Each row below holds a small network's activations on one input, seen along a few directions.
In each table, some parts of the input vary, and every possible input appears once, in random order.
A made-up example of a description, with smaller parts first: one of 3 separate values, together with either a single point or one of 9 places around a ring or (one of 6 places along a line, together with one of 8 places around a ring).
Shared parts are said once, and a part with two or three values counts as separate values.

Other details of the inputs shift rows strongly along two fixed directions, in all tables alike. That doesn't count.

Table:
R1: [-12  -2  36  77  -1 -20  32  14  40  18 -22 -26  17  -5]
R2: [ 13  -4 -12 -11  -1  11 -18  16 -20 -21  -9 -38  21 -26]
R3: [ 19   4  -5 -18 -10  -9  -9  13 -25  38 -23   6  21  -5]
R4: [-25  -8  34  49  30 -11  22  10  31 -17 -34 -43  36 -32]
R5: [-32   6  15  54  21 -60  -5  49  24 -11 -33  -3  17   8]
R6: [ 43 -13 -18 -51 -15  44 -39   3 -33 -10  11 -52  22   2]
R7: [-10   2   3  44  27 -30  19  36  28 -36 -50 -23  30 -47]
R8: [-75  -4  25  23  44   0  63 -96  40 -47  37  91 -75 -23]
R9: [-18 -22  -9 -91 -27  29 -19 -81  -1 -26 122  69 -76  31]
R10: [ 31  -1 -10 -47 -23  16 -62  25 -17  15  24 -24   5  47]
R11: [ 54  -9 -22 -25 -44  30 -30   6 -25  23  18 -36   1  30]
R12: [-21   1  48  49  17 -20  32  11  28  38 -43  10  45 -11]
R13: [-24 -10  51  49  31  -9  30   9  28 -13 -22 -46  37 -26]
R14: [-11  -8  20  76   5 -26  26  15  38  14 -31 -25  17  -3]
R15: [-90 -18  22  12  24 -37  36 -87  66 -48  63  93 -68  -5]
R16: [-17  22  11  63  45 -20  18  38   2  -3 -49  -4   5 -19]
R17: [-90 -13   2  11  19 -55  28 -85  51 -66  44 101 -73  -9]
R18: [ 28   8 -17 -47 -30   5 -59  36 -30   8  21 -20  -1  35]
R19: [ 36  13 -15 -39  -6  56 -34  22 -46  19   1 -23 -12  18]
R20: [ -8  -3   0  77   2 -46  24  31  18   1 -38 -14  12 -12]
R21: [ 44   6 -13 -54 -34  20 -33   7 -45  44  -4   0  21   9]
R22: [-23 -11  25  50  35 -13  17  10  30 -19 -38 -40  38 -31]
R23: [ 25  15 -39   5 -26  -8  11  20  -8   9   0 -24  14  15]
R24: [  -6  -13  -77 -107  -23   37    7  -94  -28  -73   94   57  -52  -15]
R25: [ 45  15 -11 -37   0  54 -35  13 -42  18   5 -24  -5  25]
R26: [ -4  -9 -31 -81  -4  60  -2 -93 -26 -32  81  72 -85  10]
R27: [-16 -10  12  75   2 -30  24  23  30  10 -41 -23   9  -6]
R28: [-19  27  24  64  41 -12  15  25  10   1 -50  -9   7 -18]
R29: [-33  -6  -7 -41  13  38  25 -94   0 -37  64  79 -83  -4]
R30: [ 51  -8   7 -24 -49  42 -16   9 -22  34  39 -40   3  29]
R31: [-20  -3  57  49  19 -19  37  12  25  38 -36   9  46  -6]
R32: [-21  -1  41  48  19 -24  30  11  27  37 -48   9  42 -12]
R33: [-32  -8  10 -40  13  40  33 -93  -2 -34  75  76 -80   2]
R34: [-34   1  31  55  28 -39  -7  33  47   6 -23 -13  22  13]
R35: [-77 -32 -20   8  30 -32  51 -92  29 -94  35  83 -56 -58]
R36: [ 22  -2 -13 -48 -29  17 -60  34 -22  15  20 -24  -2  42]
R37: [ 46   1 -26 -55 -28   9 -28  18 -53  41  -3   4  18   8]
R38: [-24  -5  42  50  29  -9  24   8  31 -15 -29 -43  37 -31]
R39: [ 44  -5  -7 -55 -28  35 -29   4 -34  50   3  -3  28  19]
R40: [ 51   1 -25 -23 -53  23 -32  11 -33  19  16 -32  -2  18]
R41: [ 30  27 -13  -9  12  14  -8  36 -20   0 -22  -6 -12  -5]
R42: [-75   0  -5  22  47 -21  56 -88  26 -60  24 100 -86 -35]
R43: [  7 -15  -7 -13  -1  21 -16  13 -13 -16 -12 -43  20 -18]
R44: [-18  40  -5  54  49 -21  35  34  12  -2 -44 -10  19  -9]
R45: [ 27  24 -39 -55 -26   1 -39  37 -25   4  24 -21  15  47]
R46: [ 63   3 -38 -33 -50  12 -23  29 -26   9   8 -22 -10  13]
R47: [ 32   9 -12 -27 -10 -18  -3  24 -16  30 -30  13  16  -8]
R48: [ 41  12 -23 -56 -32  -2 -52  47 -20  -2  11 -11  -5  33]
R49: [-24   0  18  53  27 -23  11  15  19 -28 -44 -34  35 -42]
R50: [ 51  -1 -30 -24 -49  19 -29  17 -36  19  16 -30  -6  16]
R51: [ 50  -6  -9 -26 -50  38 -24   8 -21  30  27 -39   0  25]
R52: [-16  -3  28  47  27 -34  24   9  23  32 -58  10  41  -8]
R53: [ 38  -6 -14 -57 -30  28 -29  11 -42  48  -7  -3  18  16]
R54: [-18  22  -4  36  27 -52  43  22  16  28 -53   9  46 -13]
R55: [  1   3  16  -8  -7   1 -35  28  12  17  16 -20   9  29]
Each input here is: one of 5 separate values, together with one of 11 places along a line.
Changing only the place on the line of 11 turns R2 into R35. The same change can be made to R50. Which row results?
> R20
Changing only the place on the line of 11 turns R41 into R33. The same change can be made to R48. Which row results?
> R9
Change only the place on the line of 11 in R3. List by row number the other rows that result.
> R12, R21, R31, R32, R37, R39, R47, R52, R53, R54
Change only the choice among 5 separate values in R43. List by row number the other rows that result.
> R19, R27, R36, R53

Table:
R56: [-13   2  32  51   7 -27  19  35  24  35 -29 -10  31   7]
R57: [ 13  -8   1  -6  -5  15 -20   0  -8  -8   5 -31  16   1]
R58: [ 29   5  -1 -15 -28   8 -32  34 -17  41  -2 -26  26  30]
R59: [-56  -3  31  61  42 -20  53 -39  43 -17 -17  34 -13 -27]
R60: [ 19   3 -23 -45 -13  22 -20  -8 -12 -13  33  -4 -18  18]
R61: [-40 -22  -1 -18   3  -5  44 -92  20 -10  44  88 -56  -1]
R62: [ 11  15  24  47  14 -23 -15  72  15  25 -53 -49  44   8]
R63: [-62  -5  19  53  37 -33  39 -34  44 -33  -1  29 -16 -15]
R64: [-53 -13  30  52  29 -24  48 -40  44 -37  -1  22 -14 -38]
R65: [ -3   3 -12  -1  -2  -9  -7   1  -3  -6  -4  14 -13   0]
R66: [ 56  19 -22 -28 -24  32 -42  59 -42  19 -10 -58  23  19]
R67: [-49 -13   1 -17  11   3  40 -82  21 -45  59  67 -62 -11]
R68: [  6   9 -19 -23 -10 -18   3  -9 -11   7   0  29  -5   1]
R69: [ 12  15  18  47  -1 -32  -9  70  20  40 -52 -40  49  14]
R70: [ 31  -7  -4 -64 -29  41 -35 -16 -34  11  47  12 -20  20]
R71: [ 33  -5 -52 -93 -57  28 -27 -45 -40  -2  64  46 -55  26]
R72: [ 22   0  -1  -1  -2   7 -12  28  -1 -10 -10 -47  19   0]
R73: [ 17   8 -38 -51  -8  21 -13  -7 -35  -9  20   6  -7   0]
R74: [ 33   0 -30 -34 -11  22 -20  22 -37  -4  -4 -30  17 -13]
R75: [ 20  -8   0 -46 -15  39 -18 -24 -28  18  28  15 -19  11]
R76: [ -5   1  30  54  23   2  19  14  17   9 -40 -40  33 -24]
R77: [-26  -9  -1  36  21 -23  25 -14  20 -42 -15  11 -12 -30]
R78: [ 33  14 -16 -24  -6   7 -28  42 -33  21 -21 -23  26   8]
R79: [-29   3  34  63  25 -32   7  31  31  10 -42 -15  27  -4]
Changing only one part turns R69 into R68. The same change can be made to R62. Which row results?
> R78
Describe the family of inputs behind these rows.
> one of 4 places along a line, together with one of 6 places along a line
Start at R59 and move only the place on the line of 6, one step at a time. The first step leads to R67. Which rows follow, in order?
> R63, R60, R66, R73
Change only the place on the line of 4 in R71. List by row number the other rows that result.
> R65, R66, R77
